Here are a small network's activations along a few directions, averaged over the inputs that share one value of a field.
Related values have similar rows: they may be neighbours, one step apart, or belong to one group.

Other fields shift rows strongly along two fixed directions, in all tables alike. That doesn't count.
To show where, the next rows are all for the same value of a field, averaged over different records:
[ 20  14  14 -50   4   8 -11 -47   5 -27 -13  17  31 -16  22  25]
[ 29  29   6 -68   6   8  -9 -70   5 -45 -23   1  47 -15  43  41]
[ -6  11 -11  40  15   9  -9  19  15   7  16  -2  -8   4 -26 -12]
[  9  26 -15   0  14   7  -7 -19  11 -22  -2 -13  19   0   7  12]
[-13   4 -11  62  13   9  -8  37  19  20  25  -3 -21   7 -37 -20]
[ -7  -9  19  15   4  10  -7  15  11  16  16  29 -18  -5 -33 -17]
[ -2  32 -34  40  21   2  -8   2  14  -8   8 -34   8   8  -2   6]
[  1  50 -58  61  27   0  -7   1  14 -20   3 -66  19  16   9  15]

Field Nitez:
g9: [-14  22 -58  30   5   1  12  44   7  -2  10 -18 -13  14  -2   7]
g11: [ 14   5 -12   9  -2 -26 -12  15   8   9  18  -8   4  21   4   2]
g10: [  2   3   7  11   8  13 -10   4  13   5  11  15  -3  -3 -18  -9]
g2: [ 12  -5  -6  -6  -5 -27   6 -19 -14 -10 -20 -61  22  16  31  14]
g12: [  2 -40  45  11  -5  -3  -9  27  12  38  31  50 -14   0 -42 -29]
g3: [-19 -34   9 -22 -27   8   2  26 -14  19  -6  50 -31 -23   5 -22]
g14: [  3   7  16 -24   6  -4   7 -52 -10 -25 -26 -20  18  -3  26  31]
g15: [  5 -13  10  20   1 -12   8  -9  -5  12   6 -29   0   2  -2   8]
g5: [ 19 -13   1 -17  -3 -26 -11  -2 -20   4 -17 -16  12  24  29  -7]
g8: [ -9   4 -25  -4   1 -14 -11   0 -27  -8 -18 -30   2  14  29  -4]
g7: [  9 -20  13 -30 -16   0 -11  24  -1  15  14  59 -13  -8 -22 -19]
g6: [-24 -25  -5  41  -1  -6  12  25 -20  20  -5 -27 -31  13 -12 -33]
g4: [ -1  -9  37 -58 -11  18  23 -11   6  -3  -3  58  -1 -24 -11  11]
g13: [-15   0  20 -10 -15  10  34  -3  -8  -7  -7   4 -10 -17  -5   7]
g1: [-14 -39  35 -52 -39  15  24  -7 -21  12 -17  42 -19 -26   7  -8]
Each value of Nitez is a pair of two hidden parts, and every pair occurs once (5 first parts, 3 second parts).
Changing only the second part turns g11 into g7. g15 has the same second part as g11; what does that change turn g15 into?
> g14
Changing only the second part turns g1 into g6. g4 has the same second part as g1; what does that change turn g4 into?
> g10

Field Zuru:
b3: [ 37  -8  52 -95   4   7 -23 -61   6 -24  -9  68  33 -20  16  19]
b5: [  5  20 -27  86  31  -8 -19  22  27  12  29 -49   5  22 -27  -5]
b1: [  9  39  -8 -46  -3  12   3 -42   9 -38 -10  14  27 -23  32  41]
b8: [-26  36 -51  57  13  19  23  31   9  -6   2 -38 -12   3 -17  -1]
b6: [-21 -48  24   5 -15   9  -6  30 -15  33   1  38 -39  -9 -20 -41]
b2: [  1  22 -38  -6   0 -18  18 -21 -14 -22 -24 -63  19  12  46  37]
b4: [-15 -70  67   9 -26  -4   4  39 -13  50  18  52 -47   0 -47 -54]
b7: [ 12   7 -19 -12  -4 -17   0   2  -8  -6  -8 -22  14  16  18   4]
The values of Zuru form 3 separate groups.
Which other values are in the same group as b8? Give them in the order they are listed.
> b1
Which other values are in the same group as b3? Give them in the order they are listed.
> b5
